A small network was shown many inputs. Here are its activations along a few directions, one row for each input.
In each table, some parts of the input vary, and every possible input appears once, in random order.
A made-up example of a description, with smaller parts first: values(2) and (point or ring(11) or (ring(5) and line(6))).
Shared parts are said once, and a part with two or three values counts as separate values.

Other details of the inputs vary at random and push rows far along three fixed directions, the same in every table; ignore that.

Rows:
R1: [ 0.56 -0.38 -0.76  2.54 -3.94 -2.09  2.00 -3.46  3.41  2.72  3.33]
R2: [-1.55 -0.16  5.12 -1.58 -4.84 -7.19  1.68 -4.69 -4.31  2.94  3.00]
R3: [-0.52  0.99 -0.64  1.95  5.02  2.20  1.79  1.32 -1.22 -2.33 -0.19]
R4: [-0.03 -0.22 -0.55 -0.97 -0.92  1.19 -0.99 -0.05  1.49 -0.17 -0.95]
R5: [ 0.37 -0.61 -1.56 -0.24 -1.15  0.06 -1.41  0.86  1.00 -0.10 -0.78]
R6: [ 0.91 -0.88 -1.47 -0.15 -0.51  0.77 -1.83 -0.59  0.41 -0.21 -0.31]
R7: [ 0.21  0.85 -0.80  1.70  3.99  0.31  2.29  1.40 -1.44 -0.32  1.42]
R8: [-0.04  1.18  0.82  0.67  4.50  1.79  2.62  2.14 -1.53 -1.22 -0.18]
R9: [ 0.27 -0.21 -0.87 -0.54 -1.48  0.92 -0.53  0.42  1.11 -0.33 -1.57]
R10: [ 0.17 -1.03 -1.07 -0.23 -0.91  1.09 -1.89  0.13  0.75 -0.08  0.11]
R11: [ 0.12 -0.61 -0.32 -0.50 -1.19  1.84 -0.98 -0.34  0.95 -0.37 -0.88]
R12: [ 0.96 -0.19 -0.10 -0.81 -0.37  0.40 -1.90  0.52  1.79  0.48 -0.52]
R13: [-0.21 -0.30 -1.12 -0.89 -0.79  0.99 -1.05 -0.45  1.29 -0.55 -0.92]
R14: [-1.45 -1.15  1.46 -2.71  0.69 -3.22 -1.15  0.65 -5.06 -0.05 -1.80]
R15: [-1.11  0.62  0.79  1.53  2.19 -1.05  1.57  2.12 -1.14  0.13  0.48]
R16: [ 0.17 -0.39 -0.61 -0.80 -0.66  0.51 -1.94  0.76  1.67  0.41 -0.12]
R17: [ 1.47  0.93 -0.54 -0.35 -1.82  0.36 -1.65  0.89  0.58 -0.88 -0.10]
R18: [-1.02  1.34  1.16  4.06 -0.04 -1.71  5.53 -2.38  1.53  1.88  3.45]
R19: [ 0.95 -0.10 -0.42 -0.47 -1.32  1.11 -0.41  0.15  1.03 -0.10 -2.00]
R20: [ 1.79 -0.69 -0.23 -1.00 -0.69  0.56 -1.16  0.48  1.29 -0.08 -0.15]
R21: [-1.23  1.33 -0.50  1.48  4.05  1.10  2.27  2.50 -1.45 -1.55 -0.54]
R22: [-1.59 -0.31  3.05 -2.62  1.18 -1.43 -0.02  0.19 -3.61  0.24 -1.72]
R23: [-0.10  1.18 -0.94  1.43  5.24  1.95  2.66  1.76 -1.22 -2.21  0.21]
R24: [ 0.90 -0.42  0.16 -0.42 -0.99  1.96 -0.86 -0.64  0.89 -0.14 -1.39]
R25: [ 0.57 -0.35 -1.64 -0.40 -0.89  0.37 -0.70 -0.64  0.82 -1.09 -1.69]
R26: [ 1.16 -0.73  0.15 -0.21 -0.75  1.06 -1.87  0.29  1.15  0.13 -0.38]
R27: [ 0.31 -0.94 -0.38 -0.26 -1.02  1.14 -1.90  0.56  1.09  0.06  0.06]
R28: [-0.09 -0.14 -0.62  2.78 -3.24 -0.30  1.63 -3.78  3.36  1.28  1.74]
R29: [ 0.03 -0.40 -1.32 -0.76 -0.58  0.48 -1.94  0.38  1.29  0.39 -0.12]
R30: [-0.87  2.07 -0.35  5.11  1.95 -1.21  4.91 -2.45  2.17  0.86  2.73]
R31: [-0.65  2.55  1.29  1.31  1.46 -1.09  1.40  0.25 -1.03  0.66  2.46]
R32: [ 0.45 -0.69 -1.20 -1.20 -1.04  1.26 -0.38 -0.44  0.91 -0.79 -0.54]
R33: [-1.74 -0.75  1.68 -3.15  1.44 -2.79 -1.46  0.23 -4.84  0.50 -1.25]
R34: [-1.37 -1.18  3.40 -2.84 -0.05 -3.46 -1.04  1.02 -4.54  0.47 -1.84]
R35: [ 0.97 -0.88 -0.78 -1.03 -0.99  0.69 -1.18  0.77  1.17 -0.04  0.25]
R36: [ 1.23  0.67 -0.29 -0.41 -1.55  1.45 -2.11  0.11  0.21 -0.53  0.69]
Each input here is: values(4) and (point or (values(2) and line(4))).
Changing only the values(4) part turns R1 into R5. The same change can be made to R35. Which row results?
Answer: R15
Which other rows does R30 become when the values(2) part takes its other values? List them by row number.
Answer: R33
Which other rows does R32 become when the values(4) part takes its other values? List them by row number.
Answer: R13, R21, R28
List by row number the other rows that have the values(4) part in common with R36.
Answer: R3, R6, R10, R11, R24, R26, R27, R28
